Each row below holds a small network's activations on one input, seen along a few directions.
In each table, some parts of the input vary, and every possible input appears once, in random order.
Descriptions start from the smaller parts, as in this example, which fits no table here: ring(5) and (point or (values(2) and line(4)) or line(9)).
Shared parts are said once, and a part with two or three values counts as separate values.
In the rows, zero is written as 128.

Other details of the inputs shift rows strongly along two fixed directions, in all tables alike. That doesn't count.

Table:
row 1: [175  63 111 136  93 142 105 100 177 159 159  44 153  89 169]
row 2: [ 98 169 145 108 169 111 163 113  94 126 133 163 114 111 131]
row 3: [137  93 128 148  93 133 103 130 158 136 112 100 143 127 129]
row 4: [128 121 128 109 153 108 164  94 135 152 174 101 127  79 165]
row 5: [129 142 112 137 131 129 124 152 120 126 108 132 132 164 100]
row 6: [126 144 125 147 127 135 107 158 117 112  88 144 133 174  91]
row 7: [144 103 126 143 112 138 106 124 140 137 116  91 148 124 128]
row 8: [142 109 140 124 112 136 115 107 145 131 133 113 130 105 149]
row 9: [146 122 131 126 128 136 120 119 133 128 134 116 129 125 137]
row 10: [126 139 114 141 121 141 118 156 128 117 112 146 124 158 113]
row 11: [119 122 133 129 126 122 133 123 135 135 129 123 130 118 132]
row 12: [134 131 141 102 165 112 162  82 123 150 174 102 126  77 167]
row 13: [102 168 135 118 151 123 149 139 106 114 123 182 105 138 123]
row 14: [135 147 121 113 156 123 148 121 118 132 152 134 117 122 142]
row 15: [118 129 133 124 132 132 139 121 131 134 138 134 122 105 150]
row 16: [130 109 117 173  65 162  65 181 152 109  61 135 142 194  81]
row 17: [143  88 136 140  98 137 102 113 156 142 124  86 147 111 140]
row 18: [115 152 145 115 143 133 139 119 114 123 128 151 117 123 131]
row 19: [113 166 126 112 162 120 159 130 111 123 143 166 105 127 136]
row 20: [148 115 128 128 117 140 115 117 139 134 134 105 134 123 137]
row 21: [143 134 123 101 163 111 161  96 126 143 175 113 119  90 164]
row 22: [111 149 132  98 188  94 186  92 114 148 176 130 114  71 168]
row 23: [ 96 108 139  94 109  97 161 130  76  95 158 173 119 113  99]
row 24: [141 108 113 156  93 145  93 156 153 122  98 116 139 161 109]
row 25: [125 139 138 134 117 144 110 136 126 116 106 150 122 141 123]
row 26: [116 120 129 129 132 122 136 119 133 138 132 121 132 102 142]
row 27: [133 147 127 134 127 143 114 145 119 113 111 148 122 159 113]
row 28: [138 126 108 150 114 135 104 157 131 124  98 121 140 169  98]
row 29: [144 122 132 131 129 127 120 122 131 132 126 108 136 131 127]
row 30: [166  57 104 184  39 169  47 165 188 131  80  69 164 169 107]
row 31: [112 191 116 138 148 123 126 183  92  94  81 190 114 224  54]
row 32: [ 97 174 142 122 159 115 143 139  94 109 106 180 113 147 105]
row 33: [113 142 128 106 171 102 175 100 119 147 167 125 120  82 159]
row 34: [134 142 121 118 153 116 145 123 119 135 143 120 127 133 125]
row 35: [130 148 129 128 135 141 125 138 116 120 122 143 122 148 120]
row 36: [177  24 117 148  74 137  92  85 205 173 163   8 168  62 185]
row 37: [107 170 134 148 111 155  99 178 108  93  63 190 117 203  72]
row 38: [108  92 133 106  89 104 140 136  94  97 148 161 125 120  99]
row 39: [110 150 139 112 151 117 153 121 117 126 139 157 111 113 140]
row 40: [111 131 128 133 134 118 132 129 126 129 120 136 129 118 129]
row 41: [108 160 152 104 166 108 161 106 108 127 144 154 111 111 136]
row 42: [151 111 115 130 121 143 119 120 144 143 146  96 135 116 150]
Description of these inputs: values(2) and (point or (line(4) and ring(5))).
Question: The inputs of row 42 and row 14 match in every part but the values(2) part. If row 16 is changed in the same way as row 42 into row 14, which row does it become?
Answer: row 39
Question: The inputs of row 20 and row 9 match in every part but the values(2) part. If row 11 is changed in the same way as row 20 into row 9, which row does it become?
Answer: row 3
Question: A walk changes only the ring(5) part. It starts at row 6 and steps to row 32. List the rest of the walk in order.
Answer: row 40, row 22, row 28
Question: A walk changes only the ring(5) part. It starts at row 13 and steps to row 25. List the rest of the walk in order.
Answer: row 27, row 14, row 19
Question: Which other rows does row 36 become when the values(2) part takes its other values? List them by row number.
Answer: row 4

Table:
row 43: [122 109 118 127  99 128 121 145 120 111 126 145 128 136 110]
row 44: [121 160 124 116 163 118 158 126 118 130 147 148 111 126 139]
row 45: [ 91 176 153  91 198  87 191  96  90 135 161 165 105  87 150]
row 46: [136 140 118 131 134 140 126 134 130 129 133 130 123 139 134]
row 47: [163  90 120 123 126 125 129  94 163 156 171  66 139  87 172]
row 48: [128 128 123 142 133 125 121 137 139 135 110 115 137 140 120]
row 49: [136  70 121 137  87 124 114 122 144 136 138  86 152 105 130]
row 50: [127 148 127 125 136 125 134 129 133 129 126 139 118 143 125]
row 51: [114 135 136 135 119 140 116 136 122 117 107 147 126 135 119]
row 52: [138  71 122 131  82 134 115 125 146 133 149 100 140 104 141]
row 53: [122 138 126 140 132 125 125 132 137 137 108 124 132 136 123]
row 54: [139 110 119 137 131 129 126 117 150 146 138  95 137 103 154]
row 55: [149 128 117 128 129 137 121 127 136 132 140 112 129 139 131]
row 56: [121 118 120 124 117 113 133 140 110 114 126 138 132 140 100]
row 57: [112 111 123 137 100 129 120 153 119 112 114 145 133 142 103]
row 58: [125 149 121 130 148 134 133 132 121 131 127 135 124 131 133]
row 59: [128 109 124 121 104 122 130 137 120 114 140 135 128 139 109]
row 60: [137 101 123 143 120 132 116 122 158 147 126  93 141 105 152]
row 61: [130 177 129  91 185 118 171 112  98 126 164 158 102 121 144]
row 62: [127 131 137 125 121 132 123 129 128 119 126 138 123 140 119]
row 63: [126 122 148  88 160 116 173  63 127 150 198 113 115  36 200]
row 64: [138 136 117 137 128 146 113 139 128 126 114 129 129 138 130]
row 65: [121 134 138 131 133 115 129 128 126 125 117 134 128 135 118]
row 66: [132 142 119 134 144 131 128 133 123 134 124 120 132 139 124]
row 67: [153 112 115 138 123 137 113 125 144 142 131  88 143 131 134]
row 68: [122  96 123 121 113 118 134 118 126 129 144 120 134  92 140]
row 69: [117 141 142 118 143 118 142 120 118 127 131 138 123 126 124]
row 70: [128 149 143 108 140 130 139 118 107 118 139 152 114 129 129]
row 71: [131 144 119 137 143 123 128 144 127 127 117 126 130 159 108]
row 72: [122 125 135 136 114 130 115 134 136 122 115 141 125 135 126]
row 73: [144  83 121 117  99 120 127 116 135 128 156 104 136 105 135]
row 74: [121 108 119 136 105 119 118 147 117 115 112 132 139 142  98]
row 75: [119 143 141 113 145 121 144 115 113 127 137 139 121 119 130]
row 76: [121 143 124 135 124 136 124 140 139 128 113 143 121 144 125]
row 77: [137 112 140 127 122 133 120 109 130 135 131 107 137 102 145]
row 78: [117 131 139 130 130 125 127 125 125 128 119 130 131 127 122]
row 79: [115 140 139 123 136 127 132 121 115 128 126 137 127 122 126]
row 80: [126 131 138 126 125 122 126 126 129 122 127 138 123 135 123]
row 81: [125 149 143 114 145 125 140 119 106 122 130 145 120 127 125]
row 82: [118 137 123 143 122 135 118 140 142 131 101 135 129 139 124]
row 83: [124 108 121 135 100 122 120 149 119 115 117 130 138 152  94]
row 84: [150  93 135 138  89 153  96 122 149 129 123 105 138 115 145]
row 85: [129 137 119 141 140 124 125 139 130 132 115 120 134 146 116]
row 86: [137 144 119 128 146 133 128 129 118 132 125 125 129 133 130]
row 87: [131 130 133 130 111 140 111 135 126 113 117 140 125 151 111]
row 88: [140 144 117 130 130 146 118 142 126 121 122 140 121 148 127]
row 89: [125 121 134 136 105 142 110 137 137 120 114 137 127 138 122]
row 90: [114 127 138 135 120 135 120 132 130 124 113 138 128 126 126]
row 91: [113 129 137 140 120 128 116 137 131 122 104 143 129 133 121]
row 92: [137 112 124 129 128 130 130 117 152 144 145 105 130 105 156]
row 93: [116 146 142 124 135 135 131 127 111 118 117 154 120 124 130]
row 94: [139 152 120 122 150 131 134 133 114 128 128 133 124 144 123]
row 95: [132 141 122 134 134 127 126 144 134 123 118 135 123 157 112]
row 96: [133 130 122 139 133 124 123 140 138 132 113 117 134 148 115]
row 97: [121 148 126 132 140 122 133 134 131 133 114 134 125 145 117]
Question: Describe the family of inputs behind these rows.
Answer: ring(5) and (values(2) or line(4) or line(5))
Question: The inputs of row 85 and row 47 match in every part but the ring(5) part. If row 86 is changed in the same way as row 85 into row 47, which row does it become?
Answer: row 61
Question: The inputs of row 43 and row 73 match in every part but the ring(5) part. If row 92 is changed in the same way as row 43 into row 73, which row does it become?
Answer: row 95
Question: List by row number the other rows that have the ring(5) part in common with row 65.
Answer: row 56, row 67, row 69, row 71, row 75, row 81, row 83, row 94, row 96, row 97
Question: Which other rows does row 59 become when the values(2) part takes its other values? List them by row number.
Answer: row 73
Question: A walk changes only the line(4) part. It starts at row 93 and steps to row 51. List the rest of the walk in order.
Answer: row 90, row 91

Table:
row 98: [154  79 115 127 116 116 128 108 147 146 161  72 148  93 149]
row 99: [138  51 136 132  62 135 105 116 147 127 142  93 147  93 136]
row 100: [130 140 117 126 128 126 129 150 108 114 124 148 124 164 100]
row 101: [ 99 156 152 115 149 114 148 119 104 119 124 166 114 115 129]
row 102: [122 184 140 120 174 139 142 120 116 128 119 156 109 131 144]
row 103: [128 172 117 119 178 111 159 132 112 132 136 140 117 145 121]
row 104: [126 154 141 118 175 121 152  93 138 156 147 112 121  91 170]
row 105: [132  94 149 124 106 138 121  97 148 139 140 108 132  78 166]
row 106: [129 128 120 100 155 101 167 105 122 139 177 121 119  96 150]
row 107: [133 161 110 132 155 126 136 141 127 130 128 130 122 158 117]
row 108: [103 148 137 136 121 137 118 152 116 109  95 174 120 152 106]
row 109: [153 108 125 144 129 148 106 105 171 158 134  74 141  95 176]
row 110: [136  58 114 171  21 156  53 181 148  98  69 119 157 182  69]
row 111: [137 163 117 133 147 137 122 147 121 121 112 141 121 171 106]
row 112: [ 99 125 131 124 106 116 133 153  95 103 112 167 127 155  82]
Question: The inputs of row 105 and row 100 match in every part but one. If row 108 is changed in the same way as row 105 into row 100, which row does it become?
Answer: row 106
Question: Describe the family of inputs behind these rows.
Answer: values(3) and ring(5)
Question: A walk changes only the ring(5) part. It starts at row 104 and steps to row 103. List the rest of the walk in order.
Answer: row 98, row 112, row 101
Question: Which other rows does row 111 become when the values(3) part takes its other values? List them by row number.
Answer: row 103, row 107
